A small network was shown many inputs. Here are its activations along a few directions, one row for each input.
Each table varies a few parts of the input and shows all the possible inputs, shuffled.
Descriptions start from the smaller parts, as in this example, which fits no table here: one of 3 separate values, together with either a single point or one of 9 places around a ring or (one of 5 places around a ring, together with one of 6 places along a line).
Shared parts are said once, and a part with two or three values counts as separate values.
In the rows, zero is written as 128.

Other details of the inputs shift rows strongly along three fixed directions, in all tables alike. That doesn't count.

Rows:
R1: [168 152 105 152  71 124 106 134 100 192 105 149  93 157  80]
R2: [109 108 167 117 140 130 166 103  92  91 124 134  42  97 153]
R3: [129 129 119 127  83 141  96 136 119 142 144 152 115 179  58]
R4: [ 93 116 154 136  90 156 119 135 178  90 156 120 102 160  74]
R5: [139 132 102 124 166 112 114 137 155 138 131 113 222 128 159]
R6: [133 133 122 139 159 120 133 142 174 132 112 103 176 102 181]
R7: [ 85 118 133 112 139 135 138 146 187  74 192 121 173 145  94]
R8: [133 134 100 128 165 114 118 144 161 135 145 113 220 133 159]
R9: [166 157  79 131 133 119 115 137 112 179 102 139 175 126 144]
R10: [103 114 138 113 131 136 111 135 157  97 165 121 142 151 110]
R11: [167 149  96 153 133 125  93 140 143 202  85 120 188 132 147]
R12: [168 146  98 139  93 142  82 122  82 189 100 151 115 155 127]
R13: [ 95 121 149 132 141 146 132 145 216  85 180 100 171 144 113]
R14: [123 139 112 128 125 128 128 134 133 132 142 140 142 142 107]
R15: [137 126 132 124 122 130 132 113  85 138 105 137  77 116 148]
R16: [138 131 116 124 143 120 119 117 114 138 108 121 145 123 156]
R17: [138 122 133 124 190 107 151 116 106 132  99 113 139  77 206]
R18: [142 128 144 130 163 115 135 108  76 143  85 131  96  83 191]
R19: [ 85 105 177 123  86 138 167 131 146  59 165 129  38 125  76]
R20: [ 88 103 168 118 148 119 178 128 169  71 154  99 123  87 132]
R21: [143 133 135 125 154 113 153 117  78 144  93 132 101  92 159]
R22: [139 129 112 130  78 145  95 129 113 138 136 143 114 179  69]
R23: [132 127 141 125 105 129 143 108  67 131  95 147  52 119 111]
R24: [114 110 171 123 144 130 162  98  84  94 115 135  47  86 170]
R25: [159 146  89 140 131 117 110 137 109 176 109 141 160 142 135]
R26: [119 131 110 121 103 142 113 145 146 125 161 134 150 166  92]
R27: [135 130 121 140 108 119 132 129 133 138 115 120 126 121 109]
R28: [132 121 140 121 108 133 140 118  85 126 114 146  68 124 123]
R29: [164 153  98 147 120 116 111 144 139 181 119 119 172 136 119]
R30: [136 139 101 124 131 126 115 134 138 148 132 135 179 136 113]
R31: [102 119 133 115 110 141 134 131 141  92 157 136 117 144  78]
R32: [137 125 147 123 145 122 139  99  74 130  84 127  85  89 181]
R33: [129 124 134 131  82 147 104 133 108 129 151 153  86 177  58]
R34: [ 93 110 161 108 203 110 160 115 154  69 136  97 167  70 216]
R35: [105 122 145 133 138 135 135 142 205  95 164 111 162 138 131]
Each input here is: one of 5 places around a ring, together with either one of 2 separate values or one of 5 places along a line.
The inputs of R13 and R4 match in every part but the place on the ring of 5. If R33 is changed in the same way as R13 into R4, which row does it become?
> R22
Which other rows agree with R24 in the place on the ring of 5? List them by row number.
> R1, R2, R8, R14, R25, R35
Start at R31 and move only the place on the ring of 5, one step at a time. The first step leads to R30. Which rows follow, in order?
> R7, R14, R9

Rows:
R36: [139 139 114 137  83 136 107 140 121 154 148 150 114 169  56]
R37: [124 135 114 134 122 138 112 148 175 132 158 127 172 157  97]
R38: [111 122 125 124 112 128 124 143 161 109 166 124 156 154  75]
R39: [ 99 108 138  99 159 125 141 111 107  79 142 127 128 111 157]
R40: [104 115 121 103 131 141  98 127 132  95 172 136 158 169  96]
R41: [131 130 126 132 150 122 132 127 148 126 119 111 158 107 173]
R42: [138 130 133 134 118 131 145 125 112 137 110 137  85 120 126]
R43: [162 144 106 145 117 131  89 129 114 184  95 130 148 146 126]
R44: [112 121 132 120 143 110 155 131 145 103 137 113 150 104 135]
R45: [117 117 136 112 100 146 118 117  74 110 149 163  62 161  97]
R46: [135 136 112 131 139 120 140 141 146 136 132 121 159 123 137]
R47: [148 133 146 139 130 129 133 114  86 152  89 138  71 106 148]
R48: [134 141 105 133 143 122 122 147 163 144 142 121 193 134 123]
R49: [168 150  95 144 125 121 105 133 112 192  84 133 160 133 127]
R50: [161 146 105 145 113 125  95 128 106 185  93 136 138 145 115]
R51: [134 135 112 133 151 116 130 132 153 135 121 112 178 114 168]
R52: [121 118 157 129 158 123 162 116 121 105 113 116  93  88 180]
R53: [118 117 156 127 165 123 145 122 139 108 128 114 124  96 176]
R54: [128 128 121 131 140 128 114 133 160 127 137 111 172 128 160]
R55: [112 110 166 125 147 128 157 117 129  92 130 117  85  99 167]
R56: [153 139 124 136 118 122 136 117  90 162  76 135  95 106 138]
R57: [129 134 106 127 136 114 135 141 154 129 143 117 179 123 133]
R58: [ 92 113 154 117 105 136 151 131 148  80 155 126  95 131  84]
R59: [138 139 110 135  73 142 108 140 127 148 138 146 110 167  65]
R60: [115 113 163 122 151 123 153 109 115 102 105 111  91  83 178]
R61: [105 122 133 125 104 143 133 139 169  97 161 126 126 148  93]
R62: [114 124  99 109 161 125 113 132 141 108 161 125 205 138 162]
R63: [115 125 136 133 108 140 124 134 149 111 155 131 110 154  99]
R64: [164 146 102 138 126 116 119 132 104 181  86 134 147 123 125]
R65: [107 116 145 122 127 124 163 131 138  92 157 126 102 120 112]
R66: [160 145 106 142 121 118 111 122 102 178  83 131 134 123 143]
R67: [121 120 157 132  73 152 117 114 101 119 122 143  38 148  79]
R68: [134 133 130 134 161 115 138 126 134 139 114 120 147 103 165]
R69: [ 97 114 141 102 141 139 124 124 125  83 177 142 133 149 118]
R70: [141 122 154 131 129 127 132 106  81 144  83 128  65 102 150]
Describe the family of inputs behind these rows.
> one of 5 places around a ring, together with either a single point or one of 6 places along a line
The inputs of R56 and R37 match in every part but the place on the ring of 5. If R44 is changed in the same way as R56 into R37, which row does it become?
> R36
Start at R54 and move only the place on the line of 6, one step at a time. The first step leads to R41. Which rows follow, in order?
> R51, R61, R59, R57
Which other rows agree with R43 in the place on the ring of 5? List them by row number.
> R38, R40, R49, R50, R64, R70
Which other rows does R39 become when the place on the ring of 5 takes its other values? List them by row number.
> R40, R45, R62, R69

Rows:
R71: [153 148 105 139 180  94 169 138 144 156  88 107 192  65 207]
R72: [156 134 113 120 121 114 139 107  32 158  86 157  67 105 151]
R73: [ 87 106 140 113 165 121 127 130 211  70 149  78 218 110 161]
R74: [105 123  97 108 127 132 103 151 177  98 206 128 214 180  94]
R75: [150 144  90 141  99 148  53 140 130 176 140 149 171 204  88]
R76: [148 132 151 144 115 128 136 110  91 155  86 134  53 105 144]
R77: [139 137  91 123 162 127  95 131 136 142 131 122 206 133 188]
R78: [163 142  90 131 127 135  80 127 101 176 116 146 162 159 147]
R79: [101 115 169 138  98 145 145 130 155  89 151 120  72 131 106]
R80: [152 144 100 148  87 148  59 146 148 182 137 139 158 195  72]
R81: [159 143  93 127 179  96 133 123  90 170  89 128 187  98 184]
R82: [142 139 131 141  68 139 143 133 103 146 116 154  36 145  68]
R83: [ 67  95 174 100 150 122 183 116 156  39 140  96 114  81 125]
R84: [156 136 136 136 116 134 104 117  76 169  91 147  82 134 124]
R85: [ 93 118 161 124  90 143 153 130 148  85 165 137  68 141  58]
R86: [ 96 116 145 119 109 143 136 141 167  88 181 132 124 155  61]
R87: [109 114 158 112 165 113 176 115 107  92 123 122 102  81 149]
R88: [126 119 158 140 146 121 170 119 133 111 108 110  79  84 176]
The inputs of R72 and R77 match in every part but one. If R81 is changed in the same way as R72 into R77, which row does it become?
> R75
Describe the family of inputs behind these rows.
> one of 2 separate values, together with either a single point or one of 8 places along a line
Which other rows does R86 become when the choice among 2 separate values takes its other values? List them by row number.
> R80
Which other rows does R87 become when the choice among 2 separate values takes its other values? List them by row number.
> R84
